These are the activations of a small neural network, seen along a few directions. Each row is one input.
In each table, some parts of the input vary, and every possible input appears once, in random order.
Descriptions start from the smaller parts, as in this example, which fits no table here: one of 6 places along a line, together with either a single point or one of 9 places along a line or (one of 3 separate values, together with one of 5 places around a ring).
Shared parts are said once, and a part with two or three values counts as separate values.

Other details of the inputs vary at random and push rows far along two fixed directions, the same in every table; ignore that.
These rows show it; all are for the same input, with only those details redrawn:
[15, 48, -23, -21, 5, -26, -51, 16, -13, 6, -30, -25, -10, -16, 5, -39]
[53, -43, 45, 46, 12, 52, 32, 28, -52, 25, 16, 43, 107, -15, 26, 37]
[0, 70, -38, -37, -1, -42, -72, 11, -1, 1, -37, -45, -44, -14, -1, -54]
[77, 31, -15, -17, 48, -38, -28, 40, -47, 15, -64, 28, 71, -35, 13, -62]
[80, 50, -30, -33, 56, -61, -44, 43, -46, 13, -84, 23, 59, -39, 10, -85]
[-46, -18, 34, 41, -59, 74, -4, -12, 3, 10, 73, -42, -21, 16, 12, 74]
[60, 4, 8, 7, 30, -1, -7, 33, -46, 18, -29, 28, 76, -25, 17, -20]
[-32, 52, -21, -17, -31, -7, -61, -4, 12, 0, 4, -62, -64, 0, 0, -12]

Rows:
r1: [-50, -33, 23, 12, -61, 54, 42, -49, 42, 3, 66, -23, -42, 52, -6, 58]
r2: [-25, 31, -29, -3, -12, -40, -25, -16, 32, -1, 8, -43, -92, -7, -48, -4]
r3: [-25, -22, 37, 33, -38, 51, 21, -13, -32, -25, 35, -16, 10, 14, 50, 64]
r4: [-31, 53, -33, -55, -18, -54, -34, -30, 50, 4, -30, -44, -86, 32, -44, -40]
r5: [42, -74, 45, 32, 3, 86, 58, 13, -58, 11, 40, 65, 108, -15, 46, 42]
r6: [-16, 49, -8, -20, -8, -35, -44, 1, -22, -22, -41, -38, -34, 0, 14, -11]
r7: [17, 45, -29, -19, 95, -75, -11, 55, 48, -14, -106, 53, 86, -11, 5, -102]
r8: [-13, -23, 22, 34, -41, 68, 10, -7, -13, 0, 60, -17, 12, 5, 38, 47]
r9: [-56, -18, 51, 39, -59, 23, 39, -44, 28, -8, 35, -41, -38, 65, -13, 90]
r10: [-6, -4, -37, -40, 20, -42, -16, -7, 18, 2, -7, 7, -67, -18, -48, -32]
r11: [59, -23, -6, -7, 54, -35, 28, 16, -30, 13, -32, 62, 39, -36, -37, -26]
r12: [66, -53, 4, 10, 47, 0, 61, 10, -39, 6, -4, 80, 66, -34, -8, -6]
r13: [49, -59, 57, 59, 5, 71, 44, 26, -54, 27, 32, 47, 116, -11, 28, 56]
r14: [-55, -33, 25, 45, -45, 25, 43, -40, 9, -31, 60, -28, -65, 18, -3, 86]
r15: [-38, 41, -44, -71, -16, -54, -44, -30, 61, 5, -24, -42, -102, 35, -44, -50]
r16: [-104, 52, -27, -4, 3, 9, -66, 29, 65, -37, -4, -40, -36, -11, 29, -31]
r17: [-43, -18, 36, 39, -60, 40, 29, -37, 47, 18, 59, -41, -34, 55, -24, 73]
r18: [-10, 15, -41, -59, -3, -3, -44, -2, -2, -10, -4, -11, -40, -12, 22, -51]
r19: [9, 27, -40, -11, 9, -46, -10, -9, 15, -9, -6, -17, -56, -18, -21, -31]
r20: [1, -28, 41, 32, -23, 12, 62, -28, -1, -13, 7, 5, 27, 46, 17, 54]
r21: [50, -22, -6, -33, 41, 2, -10, 30, -42, 16, -30, 52, 61, -27, 12, -40]
r22: [-34, -26, 29, 38, -60, 49, 43, -41, 42, 7, 67, -32, -23, 53, 1, 66]
r23: [-8, 29, -14, -6, 13, -69, -8, -10, -3, -23, -37, -18, -59, -8, -33, -4]
r24: [62, -30, -10, -36, 39, -23, 36, 1, -4, 14, -36, 62, 59, 10, 1, -48]
r25: [56, -31, 23, 2, 31, 28, 18, 29, -58, 19, -16, 59, 95, -26, 16, -4]
r26: [-40, 4, -52, -46, -11, -28, -21, -29, 39, -16, 23, -24, -116, -7, -30, -28]
r27: [-64, -41, 20, 64, 31, 38, 36, 28, 53, -22, 35, 36, 34, -18, -2, 36]
What is each input in this table made of?
> one of 3 separate values, together with either a single point or (one of 2 separate values, together with one of 4 places along a line)
The inputs of r10 and r15 match in every part but the choice among 3 separate values. If r11 is changed in the same way as r10 into r15, which row does it become?
> r4
Which other rows agree with r3 in the choice among 3 separate values? List them by row number.
> r5, r6, r8, r13, r16, r18, r21, r25
Change only the choice among 3 separate values in r17. List by row number the other rows that result.
> r2, r13
Change only the choice among 3 separate values in r6. List by row number the other rows that result.
> r9, r23

Rows:
r28: [-28, 13, -7, 2, -5, 24, -20, 12, 12, -9, 10, -11, 4, -5, 27, -6]
r29: [-13, 40, -32, -28, -25, -53, -24, -33, 29, -1, -6, -52, -97, 17, -37, -17]
r30: [-28, 48, -34, -38, -29, -13, -65, -10, -6, -4, 3, -56, -85, -12, -5, -20]
r31: [-43, -30, 6, 17, -11, 25, 32, -16, 42, -7, 36, 6, -14, 16, -6, 25]
r32: [48, 17, -20, -31, 28, -26, -32, 22, -55, 0, -38, 15, 16, -36, 13, -42]
r33: [-21, -24, 14, 14, -33, 64, -9, 1, -6, 13, 55, -12, -1, 1, 16, 33]
r34: [-61, -23, 6, 16, -26, 34, 22, -23, 58, -7, 52, -15, -40, 24, -13, 36]
r35: [19, -9, 2, 6, -9, -17, 29, -23, -7, 1, 5, 0, -20, 8, -18, 14]
r36: [74, -40, 8, -3, 41, -15, 36, 11, -36, 27, -18, 61, 57, -19, -24, -10]
r37: [42, 36, -2, -22, 19, -40, -20, 14, -38, -7, -63, 2, 39, 1, 27, -38]
r38: [9, -19, -6, -12, 0, -8, 16, -16, -7, 7, 10, 10, -28, -5, -28, 7]
r39: [-11, -4, -7, -11, -11, 27, -22, 5, -17, -7, 19, -5, -11, -13, 24, -3]
r40: [-3, -4, -4, -7, -10, 30, -17, 8, -17, 3, 18, 0, 4, -14, 19, -4]
r41: [53, 34, -29, -39, 27, -37, -49, 25, -41, 16, -45, 3, 11, -33, -1, -58]
r42: [-36, -13, 22, 10, -39, 5, 30, -39, 23, -11, 21, -25, -44, 47, -10, 48]
r43: [-32, 16, 10, 26, 7, 20, -20, 27, 15, -8, 0, -7, 26, -11, 17, 4]
r44: [14, -73, 40, 33, -13, 51, 60, -16, -17, 20, 56, 33, 22, 4, -21, 66]
r45: [25, -3, 17, 30, 50, 8, 6, 50, -23, -3, -35, 47, 104, -30, 29, -14]
r46: [41, 55, -14, -33, 17, -52, -32, 14, -30, -1, -72, -8, 29, 1, 18, -53]
r47: [5, 44, -21, -10, 51, -42, -41, 45, -6, -22, -63, 12, 36, -33, 23, -59]
r48: [-35, -33, 4, 0, -28, 31, 20, -27, 29, 4, 53, -6, -45, 13, -22, 29]
r49: [45, -19, -15, -23, 37, -24, 14, 9, -4, 16, -23, 45, 29, -14, -19, -39]
r50: [-25, -41, 53, 72, -3, 76, 24, 29, 2, 7, 43, 19, 77, -1, 27, 64]
r51: [13, 11, 2, 6, -18, 4, -12, -4, -35, -7, 5, -22, -9, -6, 21, 13]
r52: [2, 25, 15, 0, -23, 4, -14, -5, -12, 5, -11, -27, 11, 21, 16, 8]
r53: [-21, 37, -34, -31, -23, -56, -20, -37, 21, -19, -9, -49, -107, 12, -27, -15]
r54: [21, 8, -11, -7, 38, -2, -12, 33, -19, -10, -32, 29, 58, -25, 37, -37]
r55: [31, 3, -23, -20, 51, -43, 7, 18, 21, 3, -43, 39, 35, -10, -12, -57]
r56: [-38, -2, 0, 18, 18, -12, 15, 6, 42, -15, -6, 10, -3, 2, -16, 3]
r57: [-35, 51, -24, -36, -28, -54, -21, -37, 40, -13, -27, -53, -90, 39, -27, -18]
r58: [81, -4, 16, 16, 22, 1, 13, 22, -65, 16, -24, 31, 83, -22, 21, -6]
r59: [-56, 29, -40, -33, -2, -37, -23, -18, 59, -27, -6, -29, -84, 9, -14, -31]
r60: [10, -55, 56, 44, -23, 37, 68, -21, 2, 18, 31, 20, 44, 45, -8, 71]
r61: [20, -39, 47, 53, -32, 64, 36, -4, -45, 11, 49, 4, 45, 2, 27, 72]
r62: [23, 12, 6, 12, -20, 9, -14, 0, -29, 12, 8, -23, 3, -1, 11, 12]
r63: [-52, -3, 9, 20, -32, 54, -18, 3, 28, 0, 46, -30, -12, 12, 22, 28]
r64: [2, -30, -5, -10, 4, 5, 24, -11, 8, 3, 16, 24, -8, -3, -15, -1]
r65: [61, -22, 15, 6, 20, 22, 5, 23, -61, 22, -4, 37, 68, -30, 12, 0]
r66: [-30, 26, -39, -45, -15, -43, -31, -30, 20, -13, -1, -38, -114, 0, -35, -19]
r67: [40, 12, -45, -55, 49, -66, -11, 7, -5, -8, -56, 35, -9, -25, -16, -77]
r68: [47, 9, 4, -13, 23, -45, 25, -5, -7, 8, -53, 25, 36, 19, -15, -23]
r69: [-26, -15, 9, 7, -33, 56, -13, -3, -4, 7, 49, -17, -13, -2, 16, 23]
r70: [-71, 49, -33, -16, 1, -44, -34, -7, 74, -22, -16, -41, -82, 8, -33, -28]
r71: [-38, -8, 1, 17, 22, -15, 17, 6, 37, -22, -7, 13, -4, 0, -10, 5]
r72: [-33, 3, 33, 23, -57, 42, -6, -19, 7, 8, 36, -49, -13, 41, 15, 56]
r73: [-22, -15, 18, 25, -10, 56, 3, 13, 6, 0, 31, 2, 34, -1, 29, 22]
r74: [29, -22, 12, 25, 61, -21, 34, 33, 12, 6, -35, 60, 82, -13, -12, -16]
r75: [0, -28, 21, 26, -30, 17, 41, -31, 2, 7, 42, -8, -23, 19, -21, 52]
The inputs of r48 and r49 match in every part but one. If r73 is changed in the same way as r48 into r49, which row does it become?
> r63
The inputs of r31 and r59 match in every part but one. If r57 is changed in the same way as r31 into r59, which row does it become?
> r42
What is each input in this table made of?
> one of 2 separate values, together with one of 4 places along a line, together with one of 6 places along a line
Change only the choice among 2 separate values in r28. List by row number the other rows that result.
> r31
Change only the place on the line of 6 in r49. List by row number the other rows that result.
> r29, r36, r55, r60, r74
